A small network was trained on invented records. Each row is its activation on one of them, seen along a few directions.
Each row is followed by the record's values for the fields POZAP, PEMUG, SIMA, RAN, SEM.
Not every record has every field; a missing one is left out.
Other fields move the rows too, some of them a lot.
In the rows, 500 means zero.
Strong random noise was added to every row along 2 fixed directions; ignore it. To show where, here is one row again and again, with new noise each time:
[529 459 596 469 503 534 373 464 470 491 608 534 605 468 523 402 349 412
 473]
[720 464 709 579 489 507 312 590 611 328 578 563 484 569 504 439 445 537
 528]
[575 495 597 510 471 484 348 474 542 434 615 552 560 489 537 405 370 468
 479]
[545 435 624 467 522 562 376 488 455 490 595 529 607 478 509 410 358 404
 482]

[362 505 414 442 549 531 526 437 327 589 539 427 605 365 471 382 459 298
 447]
(POZAP vumum; PEMUG ror; SIMA ziko; RAN lofu; SEM lol)
[412 187 452 389 815 884 486 694 143 719 487 382 696 445 305 455 600 128
 406]
(POZAP saled; PEMUG ror; SIMA ziko; RAN libom; SEM renez)
[617 414 345 484 444 555 534 593 502 555 559 490 492 623 495 555 665 449
 580]
(POZAP saled; PEMUG ror; SIMA ziko; RAN libom; SEM naki)
[562 565 456 385 406 430 650 357 435 538 501 533 514 492 613 608 515 611
 583]
(POZAP vumum; PEMUG fope; SIMA ziko; RAN libom; SEM lol)
[459 485 471 488 605 566 675 510 360 628 392 411 478 518 441 573 521 504
 522]
(POZAP saled; PEMUG ror; SIMA figir)
[533 565 373 512 483 327 478 484 632 490 458 583 441 572 541 476 533 563
 527]
(POZAP saled; PEMUG fope; SIMA ziko; RAN lofu; SEM naki)
[628 519 714 438 510 501 637 489 446 506 450 532 502 575 518 561 506 538
 627]
(POZAP saled; PEMUG fope; SIMA ziko; RAN lofu; SEM lol)
[570 307 839 439 669 760 414 638 313 437 523 453 639 489 361 386 426 328
 485]
(POZAP vumum; PEMUG fope; SIMA ziko; RAN lofu; SEM renez)
[613 392 467 554 674 546 631 650 484 483 284 426 430 618 436 598 691 565
 582]
(POZAP rudo; PEMUG ror; SIMA ziko; RAN libom; SEM naki)
[804 590 542 676 369 423 328 598 760 212 609 561 344 555 549 508 623 709
 572]
(POZAP vif; PEMUG ror; SIMA figir)
[418 610 177 648 395 243 423 512 657 502 563 553 406 438 508 430 623 513
 440]
(POZAP butod; PEMUG ror; SIMA figir)
[561 278 831 440 682 735 527 598 307 468 384 429 627 480 368 527 404 391
 501]
(POZAP vif; PEMUG fope; SIMA figir)
[242 633 592 467 442 392 473 224 563 463 502 459 530 354 536 343 120 456
 327]
(POZAP vumum; PEMUG fope; SIMA ziko; RAN tegem; SEM naki)
[767 436 833 620 489 677 256 687 706 250 733 540 519 582 490 396 446 510
 571]
(POZAP butod; PEMUG ror; SIMA ziko; RAN tegem; SEM renez)
[510 351 592 412 494 659 428 565 360 553 597 491 646 492 489 504 509 361
 501]
(POZAP vif; PEMUG fope; SIMA figir)
[280 557 268 466 437 540 504 375 410 618 749 519 608 453 568 460 390 363
 484]
(POZAP butod; PEMUG ror; SIMA ziko; RAN tegem; SEM renez)
[488 452 467 460 537 552 634 484 394 551 477 456 474 463 505 546 540 525
 549]
(POZAP rudo; PEMUG ror; SIMA figir)
[632 427 548 597 589 560 422 664 515 493 519 480 483 538 462 495 586 438
 541]
(POZAP butod; PEMUG ror; SIMA figir)
[284 820 319 549 236 220 278 157 820 387 796 635 587 263 708 255 109 548
 252]
(POZAP butod; PEMUG fope; SIMA ziko; RAN tegem; SEM renez)
[304 770  77 449 408 293 512 333 560 615 588 492 444 385 616 490 558 528
 406]
(POZAP rudo; PEMUG ror; SIMA ziko; RAN lofu; SEM lol)
[489 604 266 538 445 291 476 451 678 527 540 508 429 552 554 456 594 574
 531]
(POZAP saled; PEMUG ror; SIMA ziko; RAN lofu; SEM naki)
[387 633 568 552 430 408 282 342 590 422 671 542 653 387 587 294 223 418
 360]
(POZAP vif; PEMUG fope; SIMA ziko; RAN tegem; SEM renez)
[425 462 361 485 518 569 609 574 414 598 469 486 483 530 444 579 606 471
 567]
(POZAP butod; PEMUG ror; SIMA figir)
[495 411 530 526 613 632 500 586 403 580 434 413 488 468 419 464 505 430
 473]
(POZAP saled; PEMUG ror; SIMA figir)
[321 509 521 431 489 418 544 429 455 595 304 430 505 464 428 454 374 451
 406]
(POZAP vumum; PEMUG fope; SIMA ziko; RAN lofu; SEM naki)
[337 549 289 419 460 483 455 394 436 613 659 481 647 300 573 380 376 360
 435]
(POZAP rudo; PEMUG ror; SIMA figir)
[414 397 302 541 561 523 413 573 451 637 548 470 547 481 421 425 599 337
 432]
(POZAP saled; PEMUG ror; SIMA figir)
[495 509 251 510 383 507 386 418 559 498 760 584 605 508 585 497 582 484
 560]
(POZAP vif; PEMUG ror; SIMA ziko; RAN libom; SEM renez)
[444 566 387 321 461 510 774 365 364 666 541 436 593 471 591 591 556 520
 599]
(POZAP rudo; PEMUG ror; SIMA ziko; RAN lofu; SEM lol)
[339 553 345 296 501 524 779 303 286 741 410 378 527 474 581 561 425 494
 557]
(POZAP vumum; PEMUG ror; SIMA ziko; RAN lofu; SEM naki)
[365 437 488 394 538 561 556 464 374 605 574 520 550 485 455 565 450 398
 498]
(POZAP butod; PEMUG fope; SIMA figir)
[218 463 567 244 598 667 580 331 197 737 466 410 704 324 473 424 319 275
 391]
(POZAP vumum; PEMUG fope; SIMA ziko; RAN lofu; SEM lol)
[521 539 508 565 466 381 425 527 611 422 572 572 506 490 501 470 455 507
 486]
(POZAP butod; PEMUG fope; SIMA figir)
[467 561 503 480 411 434 557 468 523 499 514 524 471 563 534 587 489 598
 501]
(POZAP rudo; PEMUG fope; SIMA figir)
[345 708 244 286 285 358 767 254 404 675 574 534 512 529 704 627 501 608
 561]
(POZAP rudo; PEMUG fope; SIMA ziko; RAN lofu; SEM lol)
[516 428 504 345 544 688 517 516 397 596 655 450 664 498 558 445 486 421
 551]
(POZAP rudo; PEMUG ror; SIMA ziko; RAN lofu; SEM renez)
[410 508 346 529 475 544 463 515 478 519 523 528 574 459 494 514 658 410
 523]
(POZAP vif; PEMUG ror; SIMA ziko; RAN tegem; SEM lol)
[255 453 348 387 494 504 516 404 326 726 576 482 698 401 532 424 383 309
 380]
(POZAP rudo; PEMUG fope; SIMA figir)

Which values does each new row have?
[619 566 322 497 398 425 403 508 632 454 717 610 481 563 546 469 626 582
 623]
(POZAP saled; PEMUG ror; SIMA ziko; RAN lofu; SEM renez)
[381 491 287 428 448 498 611 464 418 662 529 470 474 521 520 594 617 512
 558]
(POZAP rudo; PEMUG ror; SIMA figir)
[529 555 487 453 536 444 616 475 463 515 405 551 450 496 514 548 611 561
 518]
(POZAP saled; PEMUG fope; SIMA ziko; RAN lofu; SEM lol)
[324 640  99 403 378 333 668 345 407 694 516 575 500 488 640 619 675 556
 495]
(POZAP rudo; PEMUG fope; SIMA ziko; RAN libom; SEM lol)
[506 151 780 532 821 892 310 739 398 462 310 360 578 443 286 400 470 200
 457]
(POZAP vif; PEMUG ror; SIMA ziko; RAN tegem; SEM naki)
[416 685 292 569 351 196 389 344 655 496 647 590 500 442 625 395 376 557
 399]
(POZAP saled; PEMUG fope; SIMA figir)
[629 555 415 615 359 450 425 609 653 340 553 546 408 571 489 548 640 641
 589]
(POZAP vif; PEMUG ror; SIMA figir)
[418 728 384 563 355 190 477 283 724 407 562 539 417 400 560 446 373 659
 360]
(POZAP saled; PEMUG fope; SIMA figir)
[531 504 503 496 491 528 577 454 432 546 431 451 460 491 517 519 499 567
 570]
(POZAP vumum; PEMUG ror; SIMA figir)
[575 377 896 351 613 647 834 514 284 534 249 418 509 594 469 648 425 597
 669]
(POZAP rudo; PEMUG fope; SIMA ziko; RAN lofu; SEM naki)
[652 487 718 688 445 428 290 604 756 196 480 560 403 606 423 372 458 527
 463]
(POZAP vumum; PEMUG fope; SIMA ziko; RAN tegem; SEM naki)
[639 410 765 516 638 618 452 676 433 450 433 502 528 555 393 477 515 382
 518]
(POZAP saled; PEMUG fope; SIMA ziko; RAN lofu; SEM lol)
[146 548 401 230 490 528 825 119 160 812 523 463 686 341 597 508 218 399
 429]
(POZAP saled; PEMUG fope; SIMA figir)
[370 387  96 384 593 652 546 554 261 751 615 528 686 492 447 530 760 281
 540]
(POZAP saled; PEMUG ror; SIMA ziko; RAN libom; SEM renez)
[743 524 568 617 458 538 403 725 633 333 481 522 343 720 419 551 680 690
 643]
(POZAP vumum; PEMUG ror; SIMA ziko; RAN lofu; SEM renez)
[395 523 404 450 481 544 435 425 452 575 594 426 564 366 488 425 410 412
 429]
(POZAP vumum; PEMUG ror; SIMA figir)
[394 641 326 464 281 342 479 343 570 534 634 556 496 476 638 487 461 578
 419]
(POZAP rudo; PEMUG fope; SIMA figir)
[551 471 673 537 442 597 280 526 570 360 671 589 585 520 476 362 432 428
 466]
(POZAP vumum; PEMUG fope; SIMA ziko; RAN tegem; SEM renez)
[674  97 896 457 823 903 508 843 223 570 357 429 616 643 260 578 600 242
 583]
(POZAP saled; PEMUG fope; SIMA figir)
